These are the activations of a small neural network, seen along a few directions. Each row is one input.
Each table varies a few parts of the input and shows all the possible inputs, shuffled.
A made-up example of a description, with smaller parts first: line(4) and (point or ring(11) or (values(3) and ring(8))).
Shared parts are said once, and a part with two or three values counts as separate values.
In the rows, 128 means zero.

Other details of the inputs shift rows strongly along two fixed directions, in all tables alike. That doesn't count.
To show where, the next rows are all for the same input, with only those details redrawn:
[109 124 138 110 110  29 174 165 160 121 136 126 116 121]
[109 124 138 110 110  29 174 165 161 121 135 126 116 121]
[162 110 144 140 122 204  93  92 126 137 141 126 158 121]
[100 178 102 106 122 128 129 112 128 157 128 139 145 129]
[160 111 145 140 122 204  94  92 125 137 141 125 158 120]
[100 178 102 106 121 127 130 112 129 158 128 138 145 128]
[100 178 101 106 121 127 130 113 129 157 128 138 145 128]
[161 110 144 141 122 204  93  92 126 137 141 126 158 120]

Rows:
row 1: [ 84 195 106 107 143 159 125 167 128 141 113 102 104 138]
row 2: [161  36 169 137 118 104 135 147 141  98 135 119 136 115]
row 3: [120 195 106 112 132 116 114 132 110 150 115 152 159 131]
row 4: [ 84 188  99  91 127 152 106 160 128 136 120  97 127 120]
row 5: [162  47 178 150 120 116 148 145 138  91 127 122 103 138]
row 6: [167  43 146 150 116 100 118 142 142  82 133 104 104 102]
row 7: [179  67 183 163 137 114 155 156 144 100 148 116 113 133]
row 8: [ 99 185 109 121 137 135 150 120 126 163 122 144 123 147]
row 9: [103 108 127 109 128  27 175 165 152 110 123 130 128 121]
row 10: [181  71 183 155 126 100 134 157 141  89 148 123 141 105]
row 11: [100 114 125 125 130  31 167 158 138 105 116 120  70 137]
row 12: [109 198 113 134 152 129 145 132 110 151 122 153 133 140]
row 13: [153 106 120 174 149 200  89 102 112 117 133 124 115 134]
row 14: [119 201 114 129 148 124 133 138 109 154 110 156 135 152]
row 15: [ 90 157  84 106 126 115 109 103 111 133 113 128 118 125]
row 16: [100 178 101 106 121 128 129 113 129 157 128 139 145 129]
row 17: [154 100 143 156 155 208 115 100 117 130 123 133 147 139]
row 18: [ 96 160  94  89 111 121 118 103 112 141 119 137 118 129]
row 19: [150  92 145 151 143 207 112 104 107 138 124 133 142 141]
row 20: [165  47 177 143 117 113 140 136 138  94 135 117  83 132]
row 21: [156 102 120 165 141 201  94  99 109 122 121 118 110 128]
row 22: [108 184  97 109 131 124 130 119 117 151 132 137 152 129]
row 23: [152 101 112 156 133 191  73  96 113 113 138 120 137 116]
row 24: [102 107 131  99 104  29 167 160 142 104 120 130 110 127]
- What do these inputs look like to the network? => values(2) and (point or line(11))
- Change only the values(2) part in row 2. List by row number the other rows that result. => row 19
- Change only the values(2) part in row 3. List by row number the other rows that result. => row 14

Rows:
row 25: [117 139  90 135 131 220  76  83 109 138 117 110 108 131]
row 26: [168  71 160 178 148 167 120 146 131  99 132 106  90 135]
row 27: [112 110 118 133 126  44 147 166 139  96 116 114  64 129]
row 28: [171  71 166 144 123 141 107 144 128  95 131 117 136 118]
row 29: [ 92 203  93 120 144 105 154 125 125 163 128 152 148 139]
row 30: [143 158 116 131 126 190  91  74 105 149 137 143 157 124]
row 31: [129 145  88 149 147 217  73  88  89 133 113 127 113 136]
row 32: [119 111 145 109 116  42 164 163 135 106 122 129 101 131]
row 33: [166  63 157 143 120 145 111 131 145 103 147 107 152 102]
row 34: [123 118 151 130 125  46 185 163 154 124 128 138 106 140]
row 35: [157  58 161 137 123 153 111 139 139  97 136 104 142 111]
row 36: [119 113 146 134 138  47 190 166 148 119 129 140 114 140]
row 37: [162  53 163 141 110 139 123 111 144 111 138 119 126 119]
row 38: [132 136 105 131 131 201  92  72 115 150 137 133 169 118]
row 39: [ 85 185  81 105 128  95 141 111 108 157 111 160 131 141]
row 40: [124 141 113 117 120 201 102  70 111 154 131 135 146 130]
row 41: [117 133  88 138 136 222  77  86 105 135 119 112 112 132]
row 42: [128 126 143 114 111  33 156 168 148 106 140 124 118 112]
row 43: [ 87 211 103 102 136 117 142 147 125 162 112 139 135 142]
row 44: [174  74 183 152 132 155 132 141 137 114 128 121 124 137]
row 45: [148 164 123 147 150 219  97 104 111 152 135 134 176 127]
row 46: [ 86 193  89  98 123  95 143 108 110 156 117 155 125 139]
row 47: [ 95  96 109 125 131  52 157 166 145  94 122 104  71 124]
row 48: [159  68 171 127 110 153 111 135 143 100 142 100 130 111]
row 49: [133 139 110 131 144 201  91  89  89 140 110 141 154 135]
row 50: [144 150 108 139 130 192  87  76 103 150 132 147 164 125]
row 51: [130 153 103 164 167 239  91  99  95 142 118 124 121 143]
row 52: [173  70 181 154 137 157 134 144 133 111 130 123 128 138]
row 53: [167  66 166 139 108 140 119 110 148 110 156 114 136 109]
row 54: [129 140  88 152 156 216  75  89  87 126 112 125 117 133]
row 55: [ 97 215  99 110 132 111 142 139 131 165 124 142 144 134]
row 56: [ 80 188  81  95 114  98 135 105 133 163 127 141 140 125]
row 57: [123 132 161 115 126  56 174 190 153 114 133 120 109 131]
row 58: [121 115 149 132 129  47 187 166 150 122 130 141 109 142]
row 59: [ 76 198  69 110 136 114 123 121 104 140 110 130  85 139]
row 60: [182  83 178 163 127 143 130 128 149 117 149 125 139 124]
row 61: [ 87 188  84 103 124  93 139 108 113 158 110 157 127 139]
row 62: [121 142 116 110 122 209  96  83 106 149 123 126 143 132]
row 63: [117 105 136 115 121  39 163 167 134 107 116 134 107 133]
row 64: [115 112 134 108 104  39 155 165 165 115 138 115 121 109]
row 65: [ 94 204  85 102 121  96 124 125 121 154 119 144 144 123]
row 66: [113 125 140 138 136  60 172 180 146 107 129 110  61 138]
row 67: [ 85 203  94  90 125 105 128 133 112 145 115 138 132 131]
row 68: [123 122 156 125 124  48 189 163 151 122 135 136 103 140]
row 69: [171  63 167 144 121 139 113 128 125 102 123 123 124 126]
row 70: [129 132 148 128 127  46 172 185 158 119 139 127 124 125]
row 71: [160  47 158 146 123 144 126 113 137 105 138 121 135 118]
row 72: [173  78 188 147 132 156 137 141 134 112 136 119 122 136]
row 73: [167  65 159 140 112 144 109 131 148 107 148 108 146 105]
row 74: [179  76 162 151 120 132 108 137 135 101 143 121 145 109]
row 75: [124 142 111 117 125 215  81  97 112 145 124 122 160 124]
row 76: [160  63 167 132 110 149 107 136 147 103 135 103 133 112]
row 77: [ 86 209 100 105 141 121 143 149 121 160 114 142 139 144]
row 78: [ 90 192  79 111 134  91 135 111 114 153 122 154 147 128]
row 79: [182  88 183 158 126 144 135 128 146 115 156 124 136 124]
row 80: [180  71 164 155 117 127 112 115 138 107 144 128 138 113]
row 81: [ 84 199  89  95 125 103 124 133 115 149 108 140 134 132]
row 82: [122 133 109 117 126 209  93  86 106 149 118 130 150 134]
row 83: [ 92 198  80 107 133  97 128 128 115 148 120 144 152 122]
row 84: [ 94 206  95 118 136 108 151 123 127 167 128 153 144 142]
row 85: [116 144  95 130 131 226  79  80 105 136 125 108 105 129]
row 86: [167  73 167 133 107 143 113 129 149 105 153 105 139 103]
row 87: [168  58 159 146 113 140 116 113 147 111 151 117 143 110]
row 88: [139 159 127 140 155 227  96 112 105 148 123 132 166 135]
row 89: [130 139 157 121 122  47 175 182 158 118 145 123 118 122]
row 90: [162  50 160 143 115 142 125 114 140 109 140 121 131 121]
row 91: [ 68 173  80  89 131 105 143 123 116 151 108 138 133 137]
row 92: [ 84 181  79 108 137  92 144 112 107 152 110 159 134 138]
row 93: [106  98 137 103 108  47 163 160 152 114 120 119 103 127]
row 94: [ 82 194  84  99 138 103 128 137 109 142 108 141 142 131]
row 95: [113 121 134 143 137  58 167 180 149 110 121 113  64 139]
row 96: [170  68 179 157 146 159 136 144 130 107 129 122 134 135]
- Changing only one part turns row 83 into row 74. The same change can be made to row 96. Which row results? => row 52
- Changing only one part turns row 39 into row 46. The same change can be made to row 75. Which row results? => row 48
- What do these inputs look like to the network? => values(3) and line(4) and (point or ring(5))
- Change only the line(4) part in row 56. List by row number the other rows that result. => row 38, row 53, row 87
- Which other rows agree with row 34 in the line(4) part and the values(3) part? List them by row number. => row 43, row 44, row 55, row 60, row 95
- Change only the line(4) part in row 26. List by row number the other rows that result. => row 51, row 66, row 95
